These are the activations of a small neural network, seen along a few directions. Each row is one input.
Each table varies a few parts of the input and shows all the possible inputs, shuffled.
Descriptions start from the smaller parts, as in this example, which fits no table here: one of 4 places along a line, together with either a single point or one of 11 places around a ring or (one of 3 separate values, together with one of 8 places around a ring).
Shared parts are said once, and a part with two or three values counts as separate values.
In the rows, 128 means zero.

A family of inputs:
row 1: [ 93 186 174  34 120 140 107  85 170  90 146  32  61 166 131  87 122]
row 2: [123 114 154 150 102 132 131 144 110 108 141 150 142 114 136 175 124]
row 3: [124 142 110 156 155 109 138 122 141 147 117 144 130  89 129 148 120]
row 4: [126 138 110 112 133 122 105 146 108 151 117 147 146 116 124 102 147]
row 5: [ 73 131 219  75 113 150 111  85 173  95 184  63   7 120 128 102 118]
row 6: [149 114 100 135 147 115 138 105 141 137  85 126 154 115 134 136 137]
row 7: [121 117  96 140 131 128 124 133 114 133 135 169 125 115 101 119 148]
row 8: [137 140 131 127 120 104 124 141 106 123 114 148 152 162  86 119 144]
row 9: [ 78 143 153  54 122 149 108  80 164 101 176  41  24 142 139 101 100]
row 10: [148 130 107 145 115 118 139 113 150 142  78 125 155 149 141 130 130]
row 11: [132 110  94 158 156 136 131 136 131 130 144 145 142 130 158 126 145]
row 12: [127 154 117 124 123 110 124 148 133 133 109 162 140 147 107 100 145]
row 13: [122 136 144 120 137 119 155 119 128 133 105 141 178 145 121 128 108]
row 14: [153 150 131 136 120  97 139 151 112 139 122 125 144 162 120 142 122]
row 15: [161 111 115 129 147 101 132 151 100 127 113 117 141 137 122 148 119]
row 16: [132 120 102 129 143 108 145 156 127 139 112 131 139 108 145 107 167]
row 17: [ 98 170 167  10 112 149 107  63 150  94 161  35  62 139 148  96 123]
row 18: [129 114 113 141 136 141 150 133 127 154 135 136 148 120 120 147  99]
row 19: [141 142 120 135 126 120 137 149 139 143 129 129 166 143 147 102 166]
row 20: [148 141 127 123 139 125  98 124  78 135 127 145 157 136 125 122 124]
row 21: [145 106 115 176 114 139 144 147 148 116 141 161 119 116 161 129 145]
row 22: [131 102 128 167 127 144 138 121 161 121 115 152 135  91 141 156 121]
row 23: [131 116 121 119 129 121 142 134 112 164  99 120 150 123 136 137 111]
row 24: [126  95 140 162 112 153 113 139 102 105 127 155 135 121 109 144 125]
row 25: [134 140 124 154 140 134 107 138  90 145 151 137 139 123  97 136 127]
row 26: [128 103 108 166 129 157 117 157 139 111 127 164 117 110 106 127 140]
row 27: [138  97 101 147 108 122 133 138  97 132 142 127 142 139 137 164 108]
row 28: [135 124 160 157 128 142 151 126 131 137 133 157 135 107 136 150  95]
- What do these inputs look like to the network? => one of 4 places along a line, together with either a single point or one of 6 places around a ring
- Changing only the place on the line of 4 turns row 18 into row 28. The same change can be made to row 7. Which row results? => row 26
- List by row number the other rows that have the place on the line of 4 in common with row 1. => row 8, row 10, row 12, row 13, row 14, row 19
- List by row number the other rows that have the place on the line of 4 in common with row 20. => row 4, row 6, row 15, row 16, row 17, row 23

A family of inputs:
row 29: [149 171 132 111 119 108 123 111 141 114 113 106 133 144 130 124 119]
row 30: [119 145 144 118 122 125 160 115 164 124 112 101 108 149 154 112 115]
row 31: [125 165 122  98 107 101 110 116 139 131 124 131 122 149 121 115 133]
row 32: [100 130 160 108 110 154  95 121 149 123 138  91  79 145 102 120 113]
row 33: [168  76  78 244 132  86 147 200  69 146  85 225 217 111 100 147 160]
row 34: [109 131 140 114 116 168 140  95 169 127 150 109  81  97 171 111 138]
row 35: [121 143 145 114 121 174 116  94 151 115 147 110  71 104 150 103 127]
row 36: [183 107 107 241 152 107 152 176  84 153  70 215 236 105 107 164 152]
row 37: [127 131 147  91 104 128 138 134 130 103 152 134 109 169 112  99 133]
row 38: [106 136 152 113 121 155 118 111 138 110 182  94  84 109 116 132 121]
row 39: [126 113 105  75 136 112 119 124 120 112 125 110 128 145  95 102 130]
row 40: [125 135 101  94 127 108 130 143  90 135 123 110 141 159 118 104 160]
row 41: [118 127 111  92 168 117 126 104 164 127 108  92 141 131 133 112 131]
row 42: [118 117 165 111 120 162 115 119 170 101 135  63  97 134 144 131 116]
row 43: [116 118 126 104  91 164 125 120 124 108 165 121  65 113 133  93 138]
row 44: [124 136 144 109 119 161  82 103 143 108 164 128  65 107 142  97 141]
row 45: [163 104  90 239 131  91 134 177  84 155  86 234 225 102 106 160 157]
row 46: [164 103  98 215 152 127 147 175  80 175 106 228 234  89 145 171 118]
row 47: [103 108 148  96 111 121 115 124 113  89 157 100  67 138 130 141 107]
row 48: [106 147 155 122 142 156 127 101 154 116 177  86  93  98 129 136 120]
row 49: [151  92  90 199 142 131 145 169  74 188 118 245 231 108 112 168 122]
row 50: [128 148 158 102 114 128 126 114 139 116 144 133 103 166 121 100 120]
row 51: [127 158 163 117 134 127 134 119 150 120 122 121 107 150 138 101 118]
row 52: [121 118 139 110 108 138 132 128 112 109 189  94  76 107 114 124 125]
row 53: [ 88 118 155  98 135 141 142  99 168 107 138  87  81 136 156 160 105]
row 54: [ 90 138 172 103 121 143 141  97 136 109 132  86  89 131 134 155  95]
row 55: [172 102 100 226 129 103 166 188 105 163  72 226 238  91 143 182 170]
row 56: [125 134 128  78 131 112 115 107 120 132 112 112 137 133 104 107 123]
row 57: [179  84  74 213 160 134 152 176  97 170  95 214 222 103 144 174 118]
row 58: [ 89 127 153 110 124 137 117 101 129  99 146  91  71 149 116 143  95]
row 59: [157  72  64 211 125 121 141 192  60 162 112 231 218 106 116 153 117]
row 60: [132 146 105 102 104 109 112 144 123  96 142 123 130 156 116 100 144]
row 61: [127 148 109 108 157  95 132 122 135 163  95 100 135 138 167 121 152]
row 62: [144 161 124 108 159 108 121 118 117 145 101  98 139 149 135 121 140]
row 63: [148 154 120 102 114  98 127 115 157 120 111 105 130 134 166 127 130]
row 64: [117 155 103 104 151 108 107 124 117 148 111 114 132 160 120 105 150]
row 65: [115 130 149 125 130 141 135 108 156 113 173  74  88  86 170 136 123]
row 66: [120 146 119 101 167 109 123  98 143 140  97  97 132 131 106 108 115]
row 67: [108 137 167 113 124 155 117 109 167 136 130  84  79 139 109 136 102]
row 68: [113 109 156  86  92 158 116 132 140 110 159  98  85 152  95 126 122]
- Changing only one part turns row 45 into row 36. The same change can be made to row 56. Which row results? => row 66
- What do these inputs look like to the network? => one of 4 places along a line, together with either one of 2 separate values or one of 8 places along a line
- List by row number the other rows that have the place on the line of 4 in common with row 33. => row 37, row 39, row 40, row 43, row 47, row 52, row 59, row 60, row 68
- Change only the place on the line of 8 in row 31. List by row number the other rows that result. => row 32, row 38, row 44, row 50, row 56, row 58, row 64
- List by row number the other rows that have the place on the line of 4 in common with row 61. => row 30, row 34, row 41, row 42, row 53, row 55, row 57, row 63, row 65

A family of inputs:
row 69: [ 83 179 153  60 152 133 115  97 176 112 139  46  56 158 152 113 120]
row 70: [134 122 109 116 122 111 136 148  87 138 124 121 138 132  99 144 127]
row 71: [133 115 143 167 125 134 135 143 135 115 124 150 116 112 125 140 136]
row 72: [ 88 136 162  90 108 176 110  99 162 101 166  54  29 112 136 111 100]
row 73: [118 147 165  43  94 123  96  85 156  94 173  53  62 151 126  86 104]
row 74: [132 125 130 166 105 140 132 141 139 131 155 150 135 109 147 133 140]
row 75: [148 131 136 140 114 100 120 137 119 119 125 147 139 143 115 125 139]
row 76: [132 130 136 150 132 120 136 127 124 141  93 130 144 152 143 144 112]
row 77: [138 129 103 125 110 109 126 146 109 110 126 156 139 131 145 115 155]
row 78: [129 119 139 133 124 122 121 155 101 124 115 144 136 159 112 132 117]
row 79: [130 142 135 136 128 107 145 136 153 128  96 146 142 137 113 136 145]
row 80: [128 128 122 107 131 105 109 124 107 139 151 145 174 125 110 132 130]
row 81: [139 135 108 138 144 153 134 112 138 147 105 142 155 130 135 106 137]
row 82: [131 120 145 167 123 141 123 135 105 123 120 142 124 124 140 163 112]
row 83: [141 118 115 127 166 122 126 120 143 144 117 124 161 121 129 118 128]
row 84: [123 104 124 136 156 128 125 125 114 137 144 146 132  91 132 149 135]
row 85: [120 104 119 160 129 127 133 130 108 136 137 117 136 108 127 153 108]
row 86: [147 129 103 114 131 143 123 125 106 126 127 156 148 132 119 107 147]
row 87: [131 134 112 131 128 113 153 146 150 140 106 148 135 125 145 121 153]
row 88: [137 131 110 139 131 125 141 132 133 149 105 103 158 134 112 141 114]
row 89: [125 110 120 141 137 156 147 124 126 134 139 168 129 102 125 120 128]
- Changing only one part turns row 84 into row 80. The same change can be made to row 71. Which row results? => row 75
- What do these inputs look like to the network? => one of 3 separate values, together with either a single point or one of 6 places around a ring
- List by row number the other rows that have the choice among 3 separate values in common with row 81. => row 69, row 76, row 79, row 83, row 87, row 88

A family of inputs:
row 90: [116 117 145  85 107 133 135 130 104 107 155 106  95 137  73  80 101]
row 91: [147 140  78 137 144  99 109 142  62 155 100 174 190 133 107 121 175]
row 92: [ 92 138 156 104 138 150 147  88 160 170 136 100 128 119 148 138  96]
row 93: [152 115 102 163 115 114 142 154  48 143 150 199 165 137  97 105 167]
row 94: [134 150 152 224 123 148 125 153 130 136 122 165 125 121 138 163 136]
row 95: [ 98 152 186 125 129 184 115  97 186 103 160  83  61  88 150 103 138]
row 96: [141 111 128 116 111  97 143 144 113 134  87  96 148 183  98 125 136]
row 97: [133 121 130 160 128 122 148 115 161 153  94 168 164 100 170 145 112]
row 98: [139 101  86 192 125 148 123 170  80 143 151 198 148 109 117 144 151]
row 99: [143 136 131 131 138 130 141 122 170 124 118 113 167 125 154 186  67]
row 100: [159  98 123 165  95 154 130 179 117 110 148 169 132 127 152 158 138]
row 101: [140 127 115 220 170 158 120 138 107 133 115 197 152  87 121 151 126]
row 102: [168 132  83 129 131  86  88 133 106 114  88 145 180 156 121 126 149]
row 103: [119 161 146  65 123 117  85  93 135 133 131  62  98 160 140  54 167]
row 104: [132 128 106  59 138 115 101 101 126 130 110  89 119 162  88 116 124]
row 105: [ 93 175 141 111 143 145 116  79 177 136 159  69  78 125 192 105 116]
row 106: [133 175 141  45 149 116 152  72 157 109 127  71  88 133 174  93 157]
row 107: [142 143 120  53 160 113 142  90 133 129 110  80 134 116 150 127 105]
row 108: [116  74 114 143 102 145 140 156 135  92 118 129 100 125  89 160  93]
row 109: [126 118 108 115 136  73 163 134 150 148  81  86 162 126 125 147 121]
row 110: [151 140 101 170 161 132 161 123 125 171 113 201 176  92 154 149 127]
row 111: [126  96 136 133  91 111 145 168 105 108 135 125 112 181  82 121 105]
row 112: [146 140  72 137 163  83 155 133 114 183  96 189 189 114 128 137 169]
row 113: [ 94 155 166  68 102 142 114 125 140  76 177  95  67 153 111  44 129]
row 114: [138 144 113 134 141  67 146 140 154 153  80 155 164 123 125 141 157]
row 115: [135 108 158 178 135 146 111 130 127 102 125 114 119 109 131 184  84]
row 116: [ 79 120 173  90 102 164  95 120 141  89 193  78  57 109 156 104 149]
row 117: [152 105 142 132 102 114 117 158 109  99 134 189 149 168 104 118 134]
row 118: [ 78  94 136 111 108 171 125 149 142 119 169  96  96 129 111 135 111]
row 119: [119 126 152 145 133 162 105 104 126 137 155 100  80  94 133 157  98]
- What do these inputs look like to the network? => one of 5 places along a line, together with one of 6 places around a ring
- Change only the place on the line of 5 in row 96. List by row number the other rows that result. => row 91, row 102, row 103, row 104
- Change only the place on the ring of 6 in row 106. List by row number the other rows that result. => row 95, row 103, row 105, row 113, row 116

A family of inputs:
row 120: [124 126 139 103 110 118 120 131 110 107 138 106 107 149 107 119 121]
row 121: [166 101 100 216 138 104 148 182  83 163  90 205 220 116 117 170 136]
row 122: [124 157 137  93 146 113 132 104 147 136 101  94 130 153 139 125 125]
row 123: [111 117 153 159 130 159 136 117 150 126 154 105  89  87 143 161 107]
row 124: [164 102  79 205 142 104 141 175  90 162  93 234 225 110 122 142 157]
row 125: [127 142 132  82 126 104 122 115 122 115 116  93 123 155 114 117 127]
row 126: [118 122 139 133 118 158 115 131 135 117 158 120  93 120 132 119 126]
row 127: [122 163 123  89 140 110 141 103 159 140 107 109 131 152 146 105 141]
row 128: [124 127 125  98 114 129 112 128 118 109 147 121 107 141 119 103 134]
row 129: [117 118 156 130 116 155 114 123 127 112 149 116  94 120 118 136 105]
row 130: [113 119 141 147 127 169 132 109 161 123 161 127  91  84 156 143 111]
row 131: [126 142 110  81 128 113 123 118 134 124 124 107 126 149 124  95 145]
- Changing only one part turns row 126 into row 129. The same change can be made to row 124. Which row results? => row 121
- What do these inputs look like to the network? => one of 2 separate values, together with either a single point or one of 5 places along a line
